data =
[[ 2.38  0.14 -2.44  2.26 -1.12 -1.36  2.61  4.98 -1.85]
 [ 0.61 -0.46  4.45  1.64  4.74  2.92  0.75 -1.09 -0.41]
 [ 3.15 -2.23 -2.51  2.56 -1.41  4.42 -0.13 -2.02 -1.51]
 [ 2.87  4.01 -1.61 -1.88  0.96 -0.97 -2.24 -2.60  3.53]
 [ 2.74 -1.42 -2.54  1.05 -0.40  5.64 -0.84 -2.42  0.22]
 [-5.56 -0.44 -0.34  2.36 -2.34 -1.00 -0.68  1.35  3.26]
 [ 0.94 -0.40  2.91 -4.21 -3.15 -0.17  0.49  2.69 -3.24]
 [ 2.57  4.09 -1.55 -1.72  0.84 -1.66 -2.45 -2.68  3.18]
 [-3.41 -1.44  0.72  1.30 -2.27 -2.94  1.37 -2.50  4.34]
 [ 2.34  4.13 -1.59 -1.52  0.77 -2.10 -2.47 -2.73  3.07]
 [ 2.85  3.91 -1.64 -1.93  0.93 -0.67 -2.11 -2.50  3.61]
 [ 2.40  4.20 -1.48 -1.51  0.82 -2.20 -2.51 -2.77  2.92]
 [ 2.56  4.19 -1.58 -1.58  0.83 -1.80 -2.37 -2.62  3.12]
 [ 3.96 -1.86 -2.41  3.57 -2.15  0.79  1.71  0.38 -3.22]
 [ 2.24  4.17 -1.53 -1.35  0.80 -2.40 -2.58 -2.87  2.82]
 [-3.71  0.73 -1.74  1.76 -0.69 -0.08  0.15  5.63  1.53]]
Rows and columns are counted from 0.
row 0 col 0	2.38
row 5 col 6	-0.68
row 9 col 4	0.77
row 2 col 3	2.56
row 10 col 3	-1.93
row 2 col 2	-2.51
row 13 col 7	0.38
row 11 col 0	2.40
row 14 col 7	-2.87
row 6 col 7	2.69
row 1 col 2	4.45
row 13 col 3	3.57
row 9 col 1	4.13
row 15 col 2	-1.74
row 1 col 3	1.64
row 6 col 0	0.94
row 5 col 7	1.35
row 5 col 4	-2.34
row 12 col 5	-1.80
row 12 col 2	-1.58
row 5 col 8	3.26
row 0 col 5	-1.36
row 6 col 1	-0.40
row 8 col 5	-2.94
row 4 col 0	2.74
row 7 col 2	-1.55
row 8 col 3	1.30
row 5 col 2	-0.34
row 9 col 5	-2.10
row 3 col 8	3.53
row 1 col 1	-0.46
row 13 col 5	0.79
row 14 col 5	-2.40
row 0 col 8	-1.85
row 10 col 1	3.91

M =
[[-2.47 -1.31 -7.64 -0.77]
 [-1.14  4.05 -1.55 -5.44]
 [-3.49  2.29  5.03 -7.45]
 [-0.82  2.55 -3.83 -1.70]
 [ 3.61 -4.95 -2.63  4.66]
 [ 1.74  2.33 -0.94  1.99]
 [ 1.64 -1.19  0.43  3.07]]
M[0, 0]: -2.47
M[4, 0]: 3.61
M[6, 0]: 1.64
M[1, 3]: -5.44
M[3]: [-0.82, 2.55, -3.83, -1.70]
M[0, 2]: -7.64
M[2, 2]: 5.03
M[4, 1]: -4.95
M[4]: [3.61, -4.95, -2.63, 4.66]
M[:, 2]: [-7.64, -1.55, 5.03, -3.83, -2.63, -0.94, 0.43]
M[5, 1]: 2.33
M[0, 3]: -0.77
M[2, 1]: 2.29
M[6, 2]: 0.43
M[3, 0]: -0.82
M[:, 1]: [-1.31, 4.05, 2.29, 2.55, -4.95, 2.33, -1.19]

arr =
 16.92   -4.40  -13.17   10.74
  1.69   -3.72    5.00   18.61
  8.54    7.41   12.18   22.65
  7.08   -7.58   -8.98   -5.24
 22.28   14.77   -3.68    4.16
 21.08    6.27  -13.76   13.21
 16.23   -0.13   22.65    7.50
 12.05    3.30   15.90   -2.73
arr[0, 0]: 16.92
arr[5]: [21.08, 6.27, -13.76, 13.21]
arr[1, 2]: 5.00
arr[0]: [16.92, -4.40, -13.17, 10.74]
arr[4]: [22.28, 14.77, -3.68, 4.16]
arr[7, 1]: 3.30
arr[2, 0]: 8.54
arr[0, 3]: 10.74
arr[4, 3]: 4.16
arr[7, 0]: 12.05
arr[3, 1]: -7.58
arr[:, 2]: [-13.17, 5.00, 12.18, -8.98, -3.68, -13.76, 22.65, 15.90]
arr[0, 1]: -4.40
arr[1, 1]: -3.72
arr[1]: [1.69, -3.72, 5.00, 18.61]
arr[0, 2]: -13.17
arr[7, 2]: 15.90
arr[4, 2]: -3.68
arr[1, 3]: 18.61

a = [910, 561, 767, 201]
a[0] -> 910
a[1] -> 561
a[3] -> 201

x =
[[-1.548  1.333  0.265  1.025 -1.438 -0.177  0.374]
 [ 1.453  2.329  1.082 -0.426 -1.019 -0.087 -0.983]
 [ 1.923 -0.102  0.932 -0.736 -0.414  1.566 -0.181]]
Indices start at 0.
(0, 0): -1.548
(2, 6): -0.181
(0, 3): 1.025
(1, 6): -0.983
(0, 5): -0.177
(1, 2): 1.082
(0, 4): -1.438
(1, 5): -0.087
(0, 6): 0.374
(1, 0): 1.453
(2, 4): -0.414
(2, 0): 1.923
(2, 2): 0.932
